These are the activations of a small neural network, seen along a few directions. Each row is one input.
Each table varies a few parts of the input and shows all the possible inputs, shuffled.
Descriptions start from the smaller parts, as in this example, which fits no table here: one of 8 places around a ring, together with either a single point or one of 11 places along a line or (one of 2 separate values, together with one of 6 places along a line).
Shared parts are said once, and a part with two or three values counts as separate values.

Other details of the inputs shift rows strongly along two fixed directions, in all tables alike. That doesn't count.

A family of inputs:
r1: [ 1.97  3.72 -0.39  3.67  7.79 -2.91  1.93 -3.37  0.22  0.89 -1.89]
r2: [ 3.49 -2.70  1.44 -3.85  2.32  2.84 -2.52  3.83 -1.24 -0.67  2.47]
r3: [ 2.02 -1.74  0.12 -3.17  2.62  2.23 -1.76  3.20 -0.77  0.63  2.77]
r4: [-1.79 -0.74  1.19  0.41 -2.39  0.25 -0.68 -0.60 -0.32 -1.82 -0.18]
r5: [-1.91  0.24  0.48  0.54 -1.85  0.33 -0.15  0.97 -0.10 -0.01  0.36]
r6: [-1.38 -0.27 -0.32  1.23 -2.94 -0.33  0.77  0.05 -0.56 -0.21 -0.06]
r7: [-1.62  0.33  0.08  1.45 -3.33 -0.05  0.87  0.73 -0.29 -0.03 -0.91]
r8: [ 0.39 -0.15  0.40  0.59 -2.16 -0.39 -0.44 -0.97 -1.04 -0.89 -0.97]
r9: [ 1.78  3.95 -1.23  2.58  5.84 -2.46  2.64 -1.96  0.23  1.34 -1.08]
r10: [-1.62  0.13 -0.27  0.76 -1.01 -0.19  0.03  0.03 -0.23  0.03  0.81]
r11: [ 2.12  4.36 -1.82  3.42  6.37 -2.68  2.85 -2.10  0.60  2.22 -0.70]
r12: [ 2.55 -0.34  0.38 -2.84  1.94  2.27 -1.01  3.98 -0.39  0.76  2.16]
r13: [-0.75  0.50  0.23  1.24 -1.87 -0.96 -0.02 -2.53 -0.75 -0.95 -1.44]
r14: [-0.89 -0.45  0.93 -0.02 -2.79 -0.21 -1.35 -1.19 -0.86 -1.50 -0.26]
r15: [ 3.04 -3.10 -0.07 -5.37  4.32  1.66 -2.38  1.97  2.70  2.14  2.16]
r16: [-2.35 -0.14  0.17  0.54 -3.22  0.71  0.34  0.73 -0.18 -0.04 -0.50]
r17: [-1.96  0.46  0.28  0.92 -0.54 -0.95  0.46 -0.81 -0.29 -0.72 -0.09]
r18: [-1.98 -0.84 -0.95 -0.09 -1.93  0.02  0.57 -1.73  2.72  1.08 -1.48]
r19: [ 3.95 -0.70  0.22 -2.88  2.57  1.62 -1.86  1.80 -1.02  0.09  1.71]
r20: [-1.30 -1.80 -1.55 -0.73 -2.71 -0.66  0.14 -1.22  3.23  0.73 -1.31]
r21: [-0.78 -0.26  0.41  0.48 -3.48  0.60  0.18 -0.14 -0.45 -1.49 -0.49]
r22: [-1.73  0.10 -0.04  0.83 -1.01 -0.57  0.82 -0.87 -0.46 -0.66 -0.75]
r23: [-1.24 -0.56  0.29  0.27 -2.53 -0.18  0.57  0.20 -0.75 -0.91 -0.33]
Each input here is: either one of 3 separate values or (one of 4 places along a line, together with one of 5 places along a line).

A family of inputs:
r24: [-0.56 -0.35 -0.70 -0.18 -1.27 -0.02  0.45  0.07  0.53  0.43 -0.02]
r25: [ 4.38 -3.78  0.83 -7.11  3.39  4.59 -3.54  6.06 -0.50  0.74  4.24]
r26: [-0.79  0.17 -0.46  0.56 -1.33  0.03  0.50 -0.30  0.69  0.34 -0.75]
r27: [-1.44 -0.39 -0.06 -0.06 -1.17 -0.21  0.08 -0.58  0.38 -0.30 -0.01]
r28: [-0.71 -0.60 -0.12 -0.37 -2.74  0.42  0.27 -0.01  0.40 -0.43 -0.44]
r29: [-0.95  0.41 -0.28  0.97  0.07 -0.90  0.38 -1.69  0.40 -0.25 -0.84]
r30: [-0.96  0.11 -0.26  0.73 -1.04 -0.69  0.16 -1.05  0.67  0.34 -0.39]
r31: [-0.58 -0.47  0.16 -0.13 -0.95  0.51 -0.22  0.31  0.51  0.25 -0.09]
r32: [ 0.23 -0.26  0.52  0.22 -0.74  0.28 -0.05  0.27 -1.00 -0.90  0.10]
r33: [-0.63 -0.35 -0.58 -0.13 -1.21  0.03  0.25  0.25  0.72  0.44 -0.15]
r34: [-0.19 -0.86 -0.26 -0.48 -1.80  0.28  0.11 -0.32  0.25 -0.19 -0.39]
r35: [-0.89 -0.29  0.07  0.01 -0.66  0.28  0.01 -0.08  0.48  0.12 -0.11]
r36: [-0.46 -0.32 -0.28  0.03 -0.25 -0.15  0.01  0.20  0.67  0.56  0.06]
r37: [ 2.51  2.35 -1.03  1.68  6.08 -2.00  1.32 -1.76  0.92  1.74 -1.20]
r38: [-0.61 -0.56  0.08  0.16 -0.72 -0.27 -0.01 -0.81  0.39 -0.19 -0.56]
r39: [ 3.73  3.17 -1.42  1.59  8.55 -2.32  1.27 -2.09  0.82  2.32 -0.59]
r40: [-0.38  0.54  0.38  0.99 -1.25 -0.14  0.54 -0.14 -0.60 -1.00 -0.35]
r41: [-0.48 -0.12 -0.40  0.31 -1.59 -0.23 -0.01 -0.99  0.52 -0.05 -0.66]
r42: [-0.71  0.44  0.10  0.56 -0.51 -0.24  0.41  0.24 -0.50  0.06  0.02]
r43: [-0.25 -0.18 -0.54 -0.41 -1.06 -0.07  0.20 -0.33  0.42  0.31  0.12]
r44: [-0.48 -0.28  0.18 -0.18 -0.03  0.06  0.10 -0.01  0.51 -0.35 -0.28]
r45: [-0.04  0.14  0.29  0.13 -1.12  0.06 -0.55 -0.06 -1.19 -0.83  0.10]
r46: [-0.19  0.32  0.34  0.29 -0.63  0.59 -0.12  0.87 -1.00 -0.34  0.22]
r47: [ 3.00  3.10 -0.43  2.11  7.76 -2.16  1.26 -1.47 -0.28  1.50 -0.75]
r48: [-1.26  0.00 -0.05  0.44 -0.40 -0.02  0.47 -0.34  0.41 -0.06 -0.47]
r49: [-0.66  0.13  0.10  0.60 -1.29  0.12  0.39  0.56 -0.69 -0.53  0.35]
r50: [-0.14 -0.58  0.33 -0.40 -0.95  0.28 -0.29  0.22  0.63 -0.15 -0.20]
r51: [-0.32  0.25  0.60  0.37 -0.69 -0.03  0.16  0.09 -0.54 -0.56 -0.27]
r52: [ 3.77 -4.13  1.00 -7.13  4.20  4.21 -3.72  6.22 -0.43  0.44  4.64]
r53: [-0.43  0.51  0.38  0.83 -1.43 -0.17  0.22  0.07 -0.76 -0.86 -0.52]
r54: [-0.10 -0.18 -0.08 -0.20 -1.07  0.12  0.15  0.04  0.74 -0.05 -0.58]
r55: [-0.26 -0.02  0.45 -0.42 -0.68  0.23 -0.36  0.44 -0.81 -0.26  0.60]
r56: [-0.44  0.51 -0.11  0.72 -0.77 -0.22  0.28  0.45 -0.78 -0.17  0.10]
r57: [-0.89 -0.50  0.02  0.28 -0.61 -0.29  0.31 -0.75  0.32 -0.45 -0.69]
r58: [ 0.07  0.25  0.29  0.49 -0.73  0.00 -0.12 -0.32 -0.99 -0.89  0.15]
r59: [-0.91 -0.20  0.21  0.18 -1.21 -0.07  0.22 -0.43  0.62 -0.34 -0.60]
r60: [-0.19 -0.59  0.12 -0.53 -0.19  0.18 -0.70 -0.46  0.28 -0.18  0.21]
r61: [-1.19 -0.33 -0.23  0.16 -0.99 -0.17  0.30 -0.20  0.60  0.17 -0.06]
r62: [-0.56  0.08 -0.14  0.10  0.21 -0.52 -0.03 -0.75  0.51  0.33  0.11]
r63: [-0.87  0.65  0.34  0.90 -0.68  0.07  0.48 -0.10 -0.59 -0.08 -0.37]
r64: [-0.37  0.19 -0.57  0.24 -0.63 -0.48  0.21 -0.66  0.69  0.46 -0.27]
r65: [-0.66 -0.10  0.35 -0.09 -2.14  0.18 -0.44  0.44 -1.04 -0.69  0.42]
r66: [ 0.12 -0.35 -0.02 -0.14 -0.07 -0.09 -0.63 -0.59  0.40  0.10 -0.08]
r67: [ 0.01  0.10  0.43  0.05 -0.17 -0.03 -0.45 -0.25 -0.89 -0.45  0.11]
r68: [-0.63 -0.82  0.17  0.12 -1.69 -0.03 -0.15 -0.50  0.45 -0.28 -0.68]
r69: [-0.16  0.19  0.29  0.20 -0.89  0.07 -0.04  0.20 -0.87 -0.59  0.59]
r70: [ 0.01  0.07  0.46  0.17 -0.54  0.84  0.03  0.91 -0.85 -0.56  0.60]
r71: [ 3.51  2.92 -0.47  1.73  7.61 -1.90  0.90 -0.87 -0.65  1.32 -0.36]
Question: Describe the family of inputs behind these rows.
Answer: one of 6 places around a ring, together with either one of 3 separate values or one of 5 places along a line
Question: Which other rows does r47 become when the choice among 3 separate values takes its other values? List them by row number.
Answer: r32, r71
Question: Which other rows does r55 become when the choice among 3 separate values takes its other values? List them by row number.
Answer: r65, r69
Question: Which other rows agree with r48 in the place on the ring of 6? List them by row number.
Answer: r25, r26, r31, r35, r46, r63, r70
Question: Which other rows does r24 become when the place on the line of 5 takes its other values? List them by row number.
Answer: r33, r36, r52, r61

A family of inputs:
r72: [-0.35  0.06 -0.55 -0.76  1.03 -0.22  0.70  0.42  0.56  0.45  0.50]
r73: [ 1.48  1.15 -0.16  0.54  1.76  0.04  1.07  0.12  0.92  1.12 -0.90]
r74: [ 0.91 -0.31  0.19 -0.72  0.53  0.07 -0.20 -0.29 -1.37 -0.83  0.21]
r75: [-0.74 -0.16  0.62  0.16  0.09  0.49  0.53  1.32 -0.28 -0.03  0.22]
r76: [ 0.50  0.47  0.67  0.17  0.43 -0.15 -0.88 -0.70 -1.07 -0.17  0.28]
r77: [ 0.90  0.99  0.69  0.74  1.56 -0.27  0.21  0.61 -0.81 -0.32 -0.43]
r78: [-0.11 -0.79  0.11 -0.58 -0.90  0.26 -1.42 -0.90  0.14 -0.48  0.14]
r79: [-1.02  0.28  0.00  0.13 -0.54  0.58 -0.11  1.00 -0.71  0.21  0.68]
r80: [ 0.97 -0.98 -0.04 -1.04  0.58 -0.09 -0.40 -0.75  0.16 -0.60  0.37]
r81: [ 0.12 -0.70  1.09 -0.07 -0.74  0.56 -0.71 -0.02 -0.92 -1.03 -0.33]
r82: [ 2.09  0.29 -1.03 -0.68  1.43  0.33  0.52  0.78  0.18  0.81  0.38]
r83: [-1.48  3.13 -0.72  4.92  0.93 -3.26  2.57 -5.33  1.32 -0.12 -3.85]
r84: [ 0.28 -0.34 -0.15 -0.70  0.71 -0.17 -0.78 -0.45  0.85  1.10  0.31]
r85: [ 0.29  0.62  0.46  0.08 -0.48  0.10 -0.72  0.88 -1.11 -0.16  0.95]
r86: [-1.76 -0.61  0.04 -1.05 -2.15  0.75 -0.56  0.93  0.57  0.21  0.79]
r87: [ 1.43  0.72 -0.20  0.28  1.74 -0.47  0.38  0.54 -1.17 -0.31  0.61]
r88: [-0.13 -1.57 -0.50 -1.21 -0.64 -0.04 -0.31 -0.03  0.76  0.10  0.20]
r89: [ 0.14 -1.41  0.22 -0.86  0.31  0.31 -0.54  0.23  1.07  0.31 -0.28]
r90: [-1.11 -0.49  0.22 -0.33 -0.15  0.49 -0.10  0.99  1.03  0.15 -0.08]
r91: [-4.25 -1.04 -0.16  1.28 -7.04  0.45  1.23 -0.21 -0.44 -1.74 -0.05]
r92: [ 1.85  0.70 -0.81 -0.31  1.53  0.26 -0.48  0.86  0.33  1.33  0.29]
Question: Changing only one part turns r72 into r90. The same change can be made to r80. Which row results?
Answer: r83
Question: Describe the family of inputs behind these rows.
Answer: one of 3 separate values, together with either a single point or one of 6 places around a ring
Question: Which other rows does r88 become when the choice among 3 separate values takes its other values? List them by row number.
Answer: r84, r89
Question: Which other rows agree with r85 in the choice among 3 separate values? List them by row number.
Answer: r76, r78, r79, r84, r86, r92

A family of inputs:
r93: [-5.46  1.46  0.12  3.32 -7.54 -1.12  1.34 -1.31 -1.01 -1.39 -1.13]
r94: [-0.63 -1.05  0.10 -0.35 -1.69 -0.08 -0.73 -1.17  1.39  0.60 -1.45]
r95: [-1.79  2.98 -1.36  4.01  0.44 -2.61  3.27 -1.80  0.98  1.25 -2.11]
r96: [ 3.14  3.87 -0.43  1.42  8.57 -0.90  0.97  0.09 -0.07  2.57  0.43]
r97: [ 2.57  2.02 -0.34  0.50  5.54 -1.65  0.16 -1.78 -0.12  0.27 -0.37]
r98: [ 0.09 -3.38  1.14 -3.71 -1.90  3.51 -1.35  4.66 -0.48 -0.79  2.58]
r99: [ 1.39 -2.07 -0.28 -3.33  2.04  1.48 -0.97  1.77  0.36  0.40  2.01]
r100: [-1.26  0.25 -0.35  0.82 -2.33  0.24  1.64  0.34  1.65  0.39 -0.99]
r101: [ 2.83 -2.58  1.07 -3.95 -0.47  2.58 -3.05  4.24 -2.13 -0.90  3.38]
r102: [-4.40 -1.09 -1.33  0.79 -7.11 -0.46  1.02 -1.79  1.07 -0.44 -0.79]
r103: [ 2.06  1.74  0.23  1.21  5.38 -1.47  0.42 -2.12 -0.39 -0.49 -0.86]
r104: [ 4.49  3.14 -0.84  1.88  6.30 -1.73  1.09 -1.09 -0.85  1.73 -0.82]
r105: [ 1.57 -3.47  1.02 -4.60  0.87  2.51 -3.50  2.91  0.41  0.27  2.64]
r106: [ 0.47 -3.81  1.61 -3.80 -0.53  2.10 -2.99  2.30 -0.09 -0.86  1.48]
r107: [-3.85 -0.72 -1.41  1.23 -6.66 -0.71  1.26 -2.33  1.76 -0.09 -1.93]
r108: [ 0.60 -0.38  1.20 -1.57  2.05  1.77 -1.21  2.96 -1.83 -0.33  2.19]
r109: [ 0.08  3.91 -0.77  5.78  2.38 -3.63  2.86 -3.70 -1.17 -0.16 -2.77]
r110: [-1.90 -0.81  0.61  0.33 -5.31  0.18 -0.22 -2.17  0.52 -2.04 -1.49]
Question: Describe the family of inputs behind these rows.
Answer: one of 3 separate values, together with one of 6 places around a ring
Question: Which other rows does r93 become when the choice among 3 separate values takes its other values? List them by row number.
Answer: r96, r108
Question: Which other rows does r105 become when the choice among 3 separate values takes its other values? List them by row number.
Answer: r94, r106
